A small network was trained on made-up records. Each row is its average activation on records with the value named, seen along a few directions.
Related values have similar rows: they may be neighbours, one step apart, or belong to one group.
Strong random noise was added to every row along 6 fixed directions; ignore it. To show where, here is one row again and again, with new noise each time:
[  59 -557  -87 -116  -74 -266  370  -66 -372  167 -598  -72  217  601
 -399 -476 -442 -541 -176  308  251]
[  54  476 -293 -309  280 -122 -648 -149  202  113   84 -386 -559 -518
 -187  178  109  169  129  168  116]
[ 118 -189  340  421 -259  -40  219  311 -189 -183   12   50  228  -83
  -55  -98  166   61  353  160 -213]
[ 282  120  107  538 -100  -27 -154  -61 -108 -140 -346  130  179 -304
 -111  229  -61 -125  273  337 -455]
[ -38  287  130  140 -152  232 -395  247  193 -113  370  132 -140 -392
   54  283  125   32  151  103    6]
[-286   78  -72 -178   -9  176  196   91  313  -48  196  122  128  261
   65  183 -193 -173  -36 -369   95]
[ 281   35 -232 -107  381 -539  -27 -395 -133   60 -587 -442 -125  -35
 -216   -3 -124  118  213  103   -8]
[  80   15  167   91 -208  187 -605   97   22  -44   48  469  -50  -29
  154  385 -383 -395 -299  340  625]


Field RIG:
rofav: [-213  232   19  -47   20  193 -161  -94  166  -35  308  113 -111 -102
  244  103  218   42 -160 -116    1]
lav: [ 173 -221  -62  522   53 -152  393 -415 -244  -62 -974  330  631  327
   56  -19 -459 -530 -194  130 -478]
gilu: [ 209   -9  -22  495  153 -263  304 -165 -165  -70 -642  -99  247 -316
  -76  -95  109   -6  213   96 -736]
nor: [ -62 -442  -87  -53 -284  112  541  131 -302  219   30  -57  155  321
 -198 -837  251 -139 -127   23 -191]
lubi: [-255  231  121   95 -385  624  -71  205  184   32  482  290  -48 -146
 -102   80  136 -199  -17   33 -448]
kolot: [ 152 -199  -70    7 -108   -1  374   -2 -300  121  -65 -313   91  155
 -385 -614  182   80  232  109 -422]
femef: [  49 -186   69  253 -206   27  196   24 -330   35   -7  -46   79 -111
 -107 -494  361   87   67  147 -330]
febap: [ -76  -25  119  -70   68  107  -53  283  135  -62  419   53 -104 -120
  214  252  163  470  -87 -151   -9]
fimeg: [-180 -293  -15 -407 -110  182  -48  236 -116  235  342    2 -224  298
 -125 -259  -38  -54 -390  162  345]
luto: [ -72 -181  206 -382  179 -406  298  205   86 -140  343 -340  -59  222
  250  -48  178  566  224 -495  707]
The values of RIG form a tree with 2 forks.
Question: List every value one step from fimeg, in the order listed.
Answer: lubi, febap
Question: List every value one step from lav, in the order listed.
Answer: rofav, gilu
Question: List every value one step from nor, in the order listed.
Answer: femef

Field SED:
vad: [ -45  116  314  596 -199  133  364  171  130 -353   37  284  464   -9
  276  191  119  -38  410 -263 -401]
dabif: [-199  -22  -35  -72   52  -23  -91   89   22  -81  150   -9   -8  -39
  103 -121  141   49 -132   13  141]
dilu: [ 132 -174  296  -64 -185 -130 -291  281 -112 -135  261  -15  -68   75
   40  -49  -23  -12   95  224  791]
piz: [ 109  -15  194   34   47  -75  155   29  114 -143   36   62  149  143
  123  409 -177  183  163 -232   67]
dun: [-350  167 -108 -274   62  351  241  157  403   21  458   83   21   84
   28  272  -43  194  -89 -474 -313]
mig: [  60  115  -85 -141  279 -255  -77 -108   31    5 -196 -171 -149 -219
  204   53   26  194   62 -170  227]
damu: [  94  -24   63  129   28 -101  110 -112   18   19 -325  -66   94   96
 -255  -36 -219 -240   37   67 -120]
kozu: [  77 -270    6   48  -50 -253  233 -154 -486  112 -245 -279  -40   32
 -218 -504  281  107  102  275 -233]
rit: [ 264  190 -428  -22  408 -137  254 -525  110  138 -341 -239   16   97
   59  231    7  371  147 -444 -543]
lusaf: [ 137  -39  135   97  171 -310  128 -122  -88 -151   -2  -39   14 -134
  434  114  307  529  104 -243   24]
The values of SED form a ring.
Question: List every value one step from mig, in the order listed.
Answer: vad, dabif
Question: List every value one step from dun, in the order listed.
Answer: piz, rit
Question: Fewest steps between damu and lusaf?
Answer: 5
